A small network was trained on invented records. Each row is its activation on one of them, seen along a few directions.
Here are examples, each followed by its value of one field, FOS.
Other fields move the rows too, some of them a lot.
Random noise pushes rows far along 11 fixed directions. That doesn't count. These rows show it; they differ only by the noise:
[  52 -222  248 -184   78 -165   63 -339 -546  209 -325 -264  228  262
  -48   74 -153  131   75 -381  233  347  116  -22  127  -87 -295 -249
  150  -26 -182  275 -205]
[ -79 -474 -154  274 -332  189    7 -384   15  -49  -12 -228  415   21
 -230   83  132  515  273 -184   94 -301 -428  -17 -244  -94 -400 -626
  124   96   -7  279 -185]
[-109  447  -22 -155  509   33   74  175 -220 -135 -391 -112 -237  -78
  -94 -116  132 -121 -151  398  595  180  225   18   12  316  366 -349
   51 -110 -278  -33  428]
[-152 -276  121  264 -128  324   -7  337  177 -101  215   38 -312  381
   97 -110 -392   81  488  -48  142 -326 -383  184  303 -220  -58   88
  -54   36  325  -92 -580]
[ 113  280   78   -4   87 -128 -404 -199  -75  552  203 -107  -56  354
  269  -22  121 -251  477  -88  133  362  513  117  105   19  410 -399
  177  -29 -211 -193  277]
[-219 -271  -67  283 -570   13    3 -293   83   67  155   27  240  -80
   18 -228  -83  262   -5 -362 -255  -54 -108   53  194   11    3  348
   85  141  144  204 -203]
[  88  280  112 -172  251 -264    2  468 -185  311   19  112   15  286
  350   55 -144 -513   52   70   76  460  430  193  509 -251  371  766
   86 -442  -36 -202 -108]
[  83   31  485 -224 -210  -99 -242   10 -254  606  206   -7 -223  560
  496  -33 -323 -165  622 -597   47  195  262  441  281 -244  155  182
    6  410 -173 -215 -315]
[ 357  196  -52  -81  492 -309  -68  118 -151  179  104  160  -71  313
  184  230 -162 -427    4  193  -77  593  445 -311  533 -294   -8  269
  113 -497   87  -14  -74]
[-145 -109  109   37   84  340  213  -36 -509 -192 -411   40 -437  297
 -281 -102  -65  478  148 -534  574 -270 -372  112  182  288 -173 -529
  -69  576 -256  176 -244]
[ 198  387 -159   48 -299  114   13  104  128  163 -130  274  172   -7
   99  251  155  249  -88 -329   52  -74 -192   62   27   91  -44   46
  -21  435   40   -3   56]
[ -77  384 -264   71  403   50   82  183  120 -140 -370 -224  544 -259
 -195  269  316   -8 -183  757  594  165  -57   75 -214 -130   41 -463
  149 -648  -34   93  586]
[ 116   65 -158  -61  -15  136  142  504    7 -160  162  395 -510   98
  163  -27   33  -10  136 -103  -39 -393 -163   60  188   72  184  401
 -151  461 -183 -226 -326]

[ 107 -402 -196   83 -287  -54   37 -197  152 -216  423  209 -101 -234
  -28  -62  -17  122 -132 -142 -582 -255 -130 -267   73  -94 -245  307
 -167  196   64   79 -249] => dola
[ -25  134  199   32 -378  157  -85 -154   56  174  -31  111  -68   10
   45   18 -154  280   25 -467   46 -106 -211  270   69  -42 -178  -61
 -182  501   96   31  112] => dola
[  91 -122  -13 -175   52 -245   54  309 -313  138   38   66 -170   75
   49 -125  204 -336  -99 -235 -245    5  322  -11  140  267  378  589
   53 -119 -295 -211 -223] => pugu
[  29  -70   42 -264  481   67   66  173 -233 -209 -291 -293 -192   22
 -162  -36  140 -117  -99  250  314  -33   49 -263 -283  385   91 -505
  -23 -191 -163  -39  -24] => zepo
[  -2 -498  180 -151  313 -193   12  259 -210   -3  -78 -378  -55  239
  -87 -159 -113 -451   61  198  -56   92  254 -271   49  130  122  212
  170 -714   22 -125 -529] => pugu
[  75 -241  317 -295  759  -89  169   79 -119 -545   86  -40 -747   55
   20  -95 -749 -275  -94  628   22  193   52 -494  285 -284 -428  -18
 -192 -267  326   89 -362] => bibup
[-220  148  146 -134 -111   -2   21  221  186   32 -322 -388  280 -253
   78 -279  -67 -215 -170  436  186   94  154  110 -340  318  433  235
  196 -354  111  -88   39] => pumo
[ -65 -218  174  -79   85  -53 -144 -252 -175  128 -235 -514  179  140
  -77 -139   21  -35  124   28  171  134  208 -116 -238  295   80 -480
  151 -245  -60   -2  -34] => dola
[-253  112  167  253  149  178  -35 -382  -84 -117 -184 -131 -290   96
 -176 -273 -229  140  -20  -13  303  217   83 -152  212  247    9 -532
    5   69  256  239  212] => teze
[-207 -195  141  215  400  110   57  -28 -133 -112   22  -68  241  177
 -242  272 -229   26  299  297  447  104 -339  309  224 -816 -510 -333
   -7 -603   73  199   84] => pumo
[ 164   12 -188  -62  -78 -193  -82 -295 -122  199  130  -13    8 -141
  172 -116  311 -130 -112 -248 -344   94  457 -294 -179  438  341  -92
   47  234 -144  -40  185] => teze
[-121  312   -8  258  -98  297   -3 -192  407 -247  -41  138  -57 -351
 -126   71 -199  355 -381   10  -18  -62 -324  -81  -38   72 -298 -322
 -250  286  575  225  388] => zepo
[-266 -276   64   71 -357  -44  -61 -111  142   19   43 -224   92 -146
  -54 -331  -50  -35 -121    7 -260 -115   66  -26  -51  224  206  313
  124 -126  148   13 -213] => tiz
[ 165  187   22    2   12  247  -84   54  124   47 -140   34 -105   13
  -12  128   40  126 -127 -237   47 -138 -176 -183 -190  265 -101 -402
 -169  263  304  -45   37] => zepo
[ 633  604   24 -249  565  -94 -135   94  148  146  -14  188  -17  191
  288  657  -89 -158   93  315  115  369  112 -181  -52 -363 -338 -447
  -73    6  171 -117  261] => bibup
[ -77  168  -64  133  -34  193  386  171 -228 -154 -259  340  212  -16
   44  304   38  335 -146 -340  268 -107 -371  412  155 -256 -228  186
 -193  316  -13  169  101] => teze
[ 195 -197 -484   61 -126 -175  132  156  174 -289  160  224  -74 -206
  -77 -142  205 -148 -426  196 -643 -123   90 -607  113  354  225  704
  136 -180   38  -13 -401] => tiz
[ 166   62    3 -292   -6 -137   38   80 -332  296 -548 -396  489  100
   53   39  306  -51 -122 -212  226  176  233 -162 -318  490  241 -108
  273 -126 -210  -42 -188] => peko
[ -38   26  249 -237  153 -149  -18 -288   94 -171 -261 -377   41 -212
 -133 -142 -291  -83 -195  545  136  253   81 -309 -277   99 -218 -241
  135 -150   23  212   55] => pumo
[-208 -485  233 -330  104  -34  239   34 -137 -413   24 -279 -221 -216
   34 -236 -291   70  132  352   42 -292 -165   75 -308 -150 -175   20
  -86  102 -181   52 -288] => bibup
[-185  310   15  232 -392  170 -328   24  585  110  264   68 -216  -81
   48 -244  -63  -33   21   58  -99 -191    8  102    3  246  383   42
    1  209  313 -192  190] => tiz
[  34   15  -80   -4   97 -109 -157 -258  166  -57  403   85 -346 -117
  200 -130 -108  -81  231  344 -197   45  230  -82  -14 -213   27 -150
  -26  204 -158  -19  227] => peko
[-154  379 -160  395 -415  183 -270  -11  336  353   38  118  156   50
  -60 -130  340   43   66 -205   70  -29    5  236   68  335  492  -20
  154   15   17 -164  410] => pugu
[  34  -61   -8   13 -180  -57  -52 -621  -45   31  156   52  152 -184
   13  124   52  357   98 -123 -118   30  -31   46 -102 -299 -385 -396
  -27  444 -238  273  258] => peko

Here are new rows. What is FOS for each?
[ 129   27   21  266  -97  289 -135  394  343   68  159  223 -228  334
  -90  182 -138  -38  139 -203    7 -252 -341  -18  262  -22 -160    7
  -99  -45  474 -200 -339] => pugu
[  69  -40 -302  362 -249   20  -65  -99  228   -1  152  211  118   76
   10   -1  -18  134    6  -74 -242   66  -54 -219  272  -17  -51  241
  148  -71  274  125 -145] => peko
[ 525  508 -349  -12 -335 -147 -238 -138   77  463  486  754  -15  -25
  247  474  551   73   21 -659 -478  -11  141  101  162 -177   21  220
 -215  730 -403 -222  438] => dola
[  30  143  358   83 -256   32  -44  -32  -88  286   53  194  151  261
  203  288 -377  190  176 -571   53  202 -223  487  450 -595 -354  294
 -166  202  209   91  -43] => dola
[-101  227 -463  309   -6   59 -112 -199   78 -104   93  108  -27 -249
 -210 -196  491  119 -126   92  -63  -55  173 -128  -48  440  426 -289
   53   11 -183  -43  568] => dola
[-225 -166   70  105    2   21   92  -94 -248   27  -27    0  224  141
  -25   96  -70  152  198 -106  294   61 -147  388  194 -419 -184   50
   24  -54 -157  131   15] => peko
[ -58 -314  -81  -52 -225 -260   72 -122 -123   20  273   66  282 -174
   46   39   74    4    6  -52 -392  -17   10  193   21 -445 -125  507
   62  -68 -257   73  -63] => tiz
[-218  621  401   13 -358   95   10   94  246  124  -71  380  -63 -177
  176   28 -397  105 -235 -264  114  219 -147  586  348 -282  -26  570
 -195  428  237   -7  383] => pugu
